These are the activations of a small neural network, seen along a few directions. Each row is one input.
Each table varies a few parts of the input and shows all the possible inputs, shuffled.
Descriptions start from the smaller parts, as in this example, which fits no table here: line(6) and (point or line(11) or (values(2) and ring(8))).
Shared parts are said once, and a part with two or three values counts as separate values.

Other details of the inputs shift rows strongly along two fixed directions, in all tables alike. That doesn't count.

A family of inputs:
R1: [-23 -20  36  13  60   0  34 -19  13  44  30  48  -5  -4   5]
R2: [-14 -17  59 -27  10   1  10 -10  24  31   9  33  15 -11   9]
R3: [  5 -14 -18   4 -21  28   6   0  21  32  21 -20   7  -3 -13]
R4: [-13  50  63  20  11 -33 -10 -14   3 -68 -56  45 -13   7  34]
R5: [-33  18  96 -12  59 -32  -7 -15   1 -36 -49  93 -18  -9  43]
R6: [-41  35  57   2   9 -14 -26 -10  15 -57 -71  32 -24 -22  36]
R7: [  8  26 -69  -9 -62   5 -61  19 -27 -88 -70 -99 -16   5 -15]
R8: [ 24 -12 -16 -16 -12 -18   3   2 -26   2  21 -31  18  29 -21]
R9: [  2 -47   1 -22  23  15  32   4  24 101  60  45  21 -19  -5]
R10: [-15  22  34  17 -10  14  -6 -13  29 -27 -33   2 -13 -11  13]
R11: [-19  37   4  -3 -19  -4 -39   4  -8 -84 -82 -29 -26 -14  10]
R12: [  2 -57  26 -24  25  27  42 -16  25  93  65   9  21  -3 -26]
R13: [-24  35 101  11  41 -35   3 -21  15 -34 -41  90  -8  10  40]
R14: [ -1 -21  53 -13  30 -27  26 -14   3  44  40  51  21  17   7]
R15: [-34  29 105  -6  28  -7  -2 -17  38 -26 -55  79 -10 -19  40]
R16: [-11  19   2   4 -23  11 -39  -5   6 -60 -58 -48 -21  12  -7]
R17: [ -5  47  15  29 -13   1 -23  -9   2 -86 -59 -32 -22  14   5]
R18: [  3  32  22   1  -9 -13  -8   8  -3 -42 -28  30  -7 -12  27]
R19: [-25  22  29  21  -3  10  -7 -12  21 -25 -33   2 -16 -17  17]
R20: [-26 -28  38   0  48  15  32 -17  24  53  18  42  -6 -22   2]
R21: [ 34  39 -63  15 -51 -10 -26  17 -36 -80 -38 -74  -4  22 -17]
R22: [ 25 -27 -94  11 -36  18  -7  13 -10  38  59 -72  13  25 -34]
R23: [ 26 -30 -88   5 -28  41  22  14  -6  53  49 -70  10 -14 -40]
R24: [ -7  19  24  -9  -3 -21 -26   7  -6 -36 -29  32  -9   2  25]
R25: [  4  39 -63  36 -54   6 -37   7 -16 -72 -31 -88 -15  14  -6]
R26: [ 32  42 -65   9 -62 -13 -43  18 -40 -95 -51 -86  -5  35 -20]
R27: [-14  36  -2   3 -19 -24 -37  11 -22 -74 -51  -1 -20  -8  27]
R28: [ 14 -38 -50   3  16 -11  33   9 -18  78  75  16  20  -1 -13]
R29: [-10 -17  64 -10  42  11  48 -10  41  72  29  89  12 -37  20]
R30: [ 46 -24 -94 -15 -46  13   8  36 -24  45  61 -37  25   0 -24]
R31: [-16  13  34  13  21  -5 -15 -16   8 -32 -26   6 -15  22   4]
R32: [  7  -8 -25   4  17 -18  13   3 -25  12  17   5   4   6  -8]
R33: [-23  17 118 -26  40 -30  -1 -16   5 -37 -40  77  -4   0  33]
R34: [ -3  27   4   7 -31  18 -29  -4   9 -63 -58 -47 -17   8  -8]
R35: [-30  37  89   5  40 -27   3 -10   8 -35 -42  94 -16 -24  52]
R36: [ 10  45 -71   8 -79   8 -50  22 -19 -85 -61 -94 -13 -10  -4]
R37: [  0 -16 -36  11   7   6  -5  -4  -9   9  18 -34  -2  19 -16]
R38: [  9  -3 -13   7 -13  30  10  -1  15   4  -2 -30  -3 -11 -16]
R39: [-22   6  49  -5 -17   5 -20 -20  22 -26 -27 -20  -5   7   3]
R40: [  3 -22  34 -23  43 -10  22   4  -1  44  27  70   8  -7   9]
R41: [ 10 -49  -6 -10  54 -14  43  -4 -11  89  69  52  22   7 -11]
R42: [ 17 -18 -13 -26 -23  -9   0  15 -16  18  34 -10  19   4  -4]
R43: [ -2  29  22  15  19 -23   4  -5 -17 -39 -30  22  -7   3  12]
R44: [-12  26  39   5 -10 -10 -29 -18  -1 -71 -44 -39 -13  32  -2]
R45: [ 24   3 -45  -6 -11   2  10  22 -27   1  14 -11   3 -14  -6]
R46: [-17  26  28  27  21   0   3 -14   5 -34 -25   5 -16   2  10]
R47: [-16 -23  60  -1  32  -3  24 -25  24  48  45  34  11  15   4]
R48: [ 33 -21 -89  21 -35  28  18  13  -3  47  68 -62  17   7 -32]
R49: [ 22  -2 -33 -11 -21  22  13  14   3  11   2 -24   7 -19 -15]
R50: [ 42 -24 -92 -20 -47  34   7  29 -11  37  34 -68  20  -6 -41]
R51: [ -7  20  26   6   7 -32 -20  -5  -7 -34 -27  26  -6  22  17]
R52: [  5 -37   3  10  30  18  46  -8  25  93  80  36  19   5  -8]
R53: [  8 -50   3 -29  34  18  38   5  17  97  54  41  20 -17 -15]
R54: [ 16  27  -6 -11 -21  -7 -19  16 -19 -54 -35  -6  -6   3   5]
R55: [  6 -47 -14 -19  32  -5  29  10  -6  90  73  56  20 -14   5]
R56: [  4 -39 -40 -17  -1  13  10  10   5  68  43  -1  15 -17  -9]
R57: [  32  -34 -101    0  -24   -8    1   19  -35   49   63  -45   22   20
  -28]
R58: [ 19  31  -9  -4 -21  -6 -12  15 -18 -56 -35  -7  -7  -7   7]
R59: [  36  -32 -104  -16  -23    8   12   33  -40   42   57  -43   14  -10
  -29]
R60: [-13  -7 -21  23   7   1   3  -6   1  16  24  -9  -5   3   0]
R61: [ 24 -26 -48   9  11  -4  41  10 -15  77  74  15  24  -4 -12]
R62: [-58  19  99  16  43  -7  -5 -31  37 -25 -51  66 -27 -20  40]
R63: [-20  24 -10  24 -15  -9 -42 -10  -4 -60 -37 -37 -19  22   9]
R64: [  1  23   1  17  -9   6 -14  -5   2 -44 -26 -29 -10  22  -7]
R65: [ 36 -43 -67 -36 -40  26   9  19 -11  51  50 -72  30   0 -46]
R66: [ 15  36 -62   0 -59  12 -35  21 -22 -75 -58 -85 -12 -11 -13]
R67: [-36 -39  66  -2  60   7  30 -27  41  80  33  78   2 -17  18]
R68: [-28   2  32   3  16   6 -18 -17  13 -26 -41  -2 -19   0   6]
R69: [-10 -21  75  -8  77 -26  38 -18  10  55  27 103   9   9  13]
R70: [ 21 -41 -84  -2 -40  32  -3  13   4  59  54 -66  14   5 -36]
Description of these inputs: values(2) and ring(5) and (point or ring(6)).
Question: The inputs of R53 and R9 match in every part but the values(2) part. If R49 is changed in the same way as R53 into R9, which row does it become?
Answer: R29
Question: The inputs of R45 and R35 match in every part but the values(2) part. If R12 is changed in the same way as R45 into R35, which row does it become?
Answer: R39
Question: List by row number the other rows that have the values(2) part and the ring(5) part in common with R8.
Answer: R21, R26, R32, R41, R43, R69
Question: Which other rows does R64 become when the ring(5) part takes its other values? List them by row number.
Answer: R26, R34, R50, R54

A family of inputs:
R71: [-16  18  -4  18 -20  -1 -39 -11   0 -55 -42 -43 -21  16   2]
R72: [ 10  38 -27   4 -26 -25 -28  19 -29 -67 -43  -4  -9   0  15]
R73: [ 18 -21 -27  -5   6  23  31   9   7  51  36   4  11 -25 -12]
R74: [ 18 -12 -48  14  -9  18  13   0  -5  20  28 -40   6  10 -23]
R75: [  9 -38  23 -21  46  -8  50   5   4  91  59  84  21 -21   8]
R76: [-26  15  59  -5  11   3  -2 -11  29 -10 -29  37  -7 -19  26]
R77: [ 31  -7 -80   5 -34  -8 -10  18 -38  -4  30 -64  11  25 -24]
R78: [ -5  19  32 -16  -5 -14 -17   1  -6 -40 -43  14  -4  -6  13]
R79: [ -8   9  35  -5   2 -11 -18 -11   4 -36 -25  -7  -6  24   0]
R80: [ 13 -31 -14 -10  10  -5  20  -2  -9  47  49  -2  17  15 -18]
R81: [ 14 -24 -27  12  -5  20  25  -1   7  50  50 -20  13   9 -23]
R82: [-22   5  81  11  74 -37  28 -19   3  19  16 110  -1   4  36]
R83: [ -3 -27 -23   8  20  12  20  -5   4  52  40  -6   4   4 -16]
R84: [ -3  13  31 -21  -8  -1 -19   3   1 -32 -36   4  -2  -3   8]
R85: [-30   6  51  -4  17   3  -7 -10  21 -13 -32  39 -14 -22  25]
R86: [-19  16  29  16  -4  -1 -19 -17  19 -30 -26 -11  -8  13   7]
R87: [ 18 -14 -88  -5 -38  23  -6  26 -15  13  16 -64   3 -15 -27]
R88: [  1  35  -1   4 -37   9 -23   6   3 -57 -48 -32 -15  -9   5]
Question: What is each input in this table made of?
Answer: values(2) and (line(4) or ring(5))
Question: The inputs of R82 and R72 match in every part but the values(2) part. If R81 is changed in the same way as R82 into R72, which row does it become?
Answer: R88
Question: Which other rows does R80 become when the values(2) part takes its other values? List them by row number.
Answer: R78

A family of inputs:
R89: [ -12   38    0   10  -65   19  -63  -14   13 -104  -79 -114  -20   33
  -17]
R90: [ 44 -27 -83  -1 -21  -5   8  19 -35  33  60 -44  21  32 -34]
R91: [-13 -12  34  22  54  -3  38 -19  15  47  39  51   2   4   6]
R92: [-24  37  76  24  32 -33  -7 -23   3 -56 -42  50 -16  18  32]
R93: [-35  19  98 -15   1  20 -14 -21  48 -39 -69  22 -16 -23  19]
R94: [-45  30  81  31  42 -13 -11 -35  24 -48 -54  39 -27   8  28]
R95: [ -14   46  -27    4  -56    5  -65   13   -7 -105  -89  -64  -29   -9
   10]
R96: [-24 -21  55  -2  57  13  45 -12  34  71  22  89   0 -41  20]
R97: [ 45 -59 -84 -23 -11  -8  23  20 -39  83 100 -37  37  28 -42]
R98: [ 44 -29 -81 -41 -38  -4   2  37 -40  35  44 -34  28  -5 -23]
R99: [ 47 -14 -93 -21 -39   3   3  38 -34  25  36 -35  21  -4 -24]
R100: [ -6 -12  32   0  43  10  45  -2  18  57  30  73   3 -38  18]
R101: [  1 -10  33  -8  37  -5  41   4   9  54  30  82  11 -28  19]
R102: [ -8  13 -41  20 -36   3 -44  -4  -9 -54 -29 -77 -15  25 -11]
Question: The inputs of R96 and R94 match in every part but one. If R98 is changed in the same way as R96 into R94, which row does it become?
Answer: R97
Question: What is each input in this table made of?
Answer: values(2) and (point or line(6))

A family of inputs:
R103: [ 16 -39 -16 -18  19  21  56  13   7  93  60  33  23 -41 -11]
R104: [ 15  15 -30  13 -27  25 -10   6   6 -27 -14 -55  -6   4 -18]
R105: [ 13  -4   9 -16   2  -5  17  12   6  25  11  43  12 -12  10]
R106: [ 27  15 -34  -1 -30  -5 -10  13 -25 -38   1 -48   4  20 -17]
R107: [ -1 -27   9  12  41  22  43 -16  25  67  44  29   8  -4 -11]
R108: [-17  41   8  30 -21   5 -31 -11  14 -69 -55 -36 -19  13  10]
R109: [ 13  23 -42  17 -38  12  -8  15  -7 -24  -4 -40  -6 -12   0]
R110: [ 35 -29 -81 -23 -35   6   0  29 -18  43  41 -25  19  -8 -18]
R111: [-21 -15  62 -14  57 -20  12 -13   0  20  11  65   1   6  17]
R112: [ 27 -29 -72 -23 -56  17 -18  16 -14  27  31 -79  17   7 -34]
R113: [ 9 -4 28  3 28 -5 31  1 10 40 34 67  8 -6 13]
R114: [-18 -11  14  13  34   9  14 -16  21  27   7  15  -6   1  -4]
R115: [ -2 -39 -25   7  41   9  51  -2   1  95  69  33   9 -23  -9]
R116: [  3  14  22 -19 -17 -14  -9   5  -4 -23 -15   6   9   6   9]
R117: [ 28 -20 -76  -9 -42  25  17  28  -5  44  41 -35  19 -28 -19]
R118: [-13  47  -5  32 -22  -6 -26  -3  -5 -72 -52 -23 -20  -4  19]
R119: [-17 -27  26  -5  16   0   0 -12  10  26  20  15   0   9   3]
R120: [ 12 -61   8 -34  26  15  37  -1   9 102  65  22  25  -8 -21]
R121: [-16  -4  24  -5   8  -5 -19 -12  -1 -29 -23 -11 -13  16   0]
R122: [ 20 -26 -46 -12 -31  36  14  16  13  56  39 -35  19 -11 -25]
R123: [-11 -17  19 -14   7  19   1  -3  25  36   4  15   5 -19   3]
R124: [-12   9  56   9  43   2  37  -9  17  16   2  63  -8 -30  21]
R125: [  1  10 -16  20   8   4  17  -4  -6  -1   1  -3  -7 -12   4]
R126: [-27  29   3  11 -24   5 -51  -6   8 -72 -62 -38 -27   7  11]
R127: [ 12 -18 -91  16 -38  23 -10   8  -1  27  34 -77   4  11 -32]
R128: [ 25 -21 -30 -21 -31  16   7   7  -7  18  18 -45  15   6 -30]
R129: [-36   1  87  -8  51 -29  -2 -19  10  -3  -8  78  -6   6  35]
R130: [-32  -1  32   5  30  -1   3  -8  11  12  -2  52 -11 -25  26]
R131: [-11  26  60  17  45 -22  11 -15   2 -26 -31  68 -12   3  26]
R132: [ -4 -20  39   9  39  -1  31 -22  15  34  27  27   6  13  -5]
R133: [-20   0  44  14  45 -23  14 -11   7  24   6  78  -3  -1  24]
R134: [ 18  -9 -75  -1 -33  -1 -23  23 -28  -3  16 -37   1   7  -9]
R135: [ 22 -31 -32  10  21   2  40   6  -3  79  71  35  22   0  -6]
R136: [ -3  -9   9   8  41 -14  20  -3  -8  32  17  49   1   2   5]
R137: [-38  24  47  24  31 -15  -2 -17  14 -19 -30  49 -19 -15  32]
R138: [-19  22  22  16  -3 -17 -32 -18  -3 -68 -52 -30 -18  26  -1]
R139: [  9   6 -52 -12 -36   8 -17  19 -18 -26 -24 -46  -6 -26  -7]
R140: [  2 -41 -41  -7  21  16  32   8  -7  72  59   9   5 -26  -9]
R141: [-29   2  81 -15  40   8   1 -18  32   1 -38  56 -10 -22  19]
R142: [ 17 -43 -43 -12  23   3  26  16 -17  69  59  22  12  -5 -13]
R143: [ 15  18 -32 -17 -31 -10 -31  19 -24 -54 -45 -26  -7  -3  -1]
R144: [ 32 -24 -64 -18 -59  22  -2  17  -9  29  37 -71  22   9 -35]
R145: [ 34  -2 -55 -26 -43   1  -5  23 -29  -8  10 -57  18  11 -26]
R146: [ -3  23  55 -14  20 -16   6   2   5 -29 -42  58  -5 -12  22]
R147: [ 22 -10 -55 -27 -44  -5 -21  21 -23   2  17 -51  16   9 -14]
R148: [-24  18  58   8  40 -32  -7 -17  -4 -33 -29  39  -7  18  17]
R149: [-15  34  -1  -3 -34  -3 -40   7  -3 -68 -65 -17 -17 -24  20]
R150: [  5 -15  15 -31  14 -11   5   3  -9  19   9  17  14  -2  -2]
R151: [ 12  21  -3   7 -31   2 -20  -3  -6 -58 -29 -53  -9  21 -14]
R152: [ 11  25   2   5 -24 -13 -17   4 -11 -45 -11 -21   2  19   4]
R153: [-20  20  75  13  36 -29   4 -23   8 -22 -15  55  -2  15  29]
R154: [-31  14  52  16  11 -21 -19 -26  12 -35 -32  12 -15  19  13]
R155: [-31 -14  52  -1  47  10   8 -17  26  16  -7  42 -13  -9  12]
R156: [  0  20  -5  22 -28  -6 -24 -12  -1 -49 -25 -48  -6  27  -4]
R157: [  3   7  -2  13 -14  22   1  -1  19   3   5 -17  -2   0  -5]
R158: [  0  13  23   7  21 -19   6 -12 -10 -18  -3  15   1  20   2]
R159: [-14  35   6  17 -18 -31 -44  -4 -19 -75 -48 -28 -12  29  12]
R160: [ -6  36  16  -3 -30  14 -30   1  10 -72 -73 -35 -15  -4   1]
R161: [ 41   7 -65   3 -29   5   2  24 -26  -9  16 -38   5   7 -20]
R162: [ -3  38  22  14 -37  -5 -35  -9   2 -79 -49 -40 -15  22   4]
Question: What is each input in this table made of?
Answer: values(2) and ring(5) and ring(6)
Question: The inputs of R151 and R162 match in every part but the values(2) part. If R139 is changed in the same way as R151 into R162, which row does it become?
Answer: R149
Question: The inputs of R124 and R109 match in every part but the values(2) part. If R128 is changed in the same way as R124 into R109, which row does it become?
Answer: R144
Question: Which other rows does R103 become when the values(2) part takes its other values? List them by row number.
Answer: R117
Question: Which other rows does R115 become when the ring(5) part takes its other values? List them by row number.
Answer: R114, R136, R138, R148
Question: Which other rows does R148 become when the ring(6) part takes its other values? List them by row number.
Answer: R106, R111, R145, R150, R158
Question: Which other rows does R155 become when the values(2) part takes its other values? List them by row number.
Answer: R126
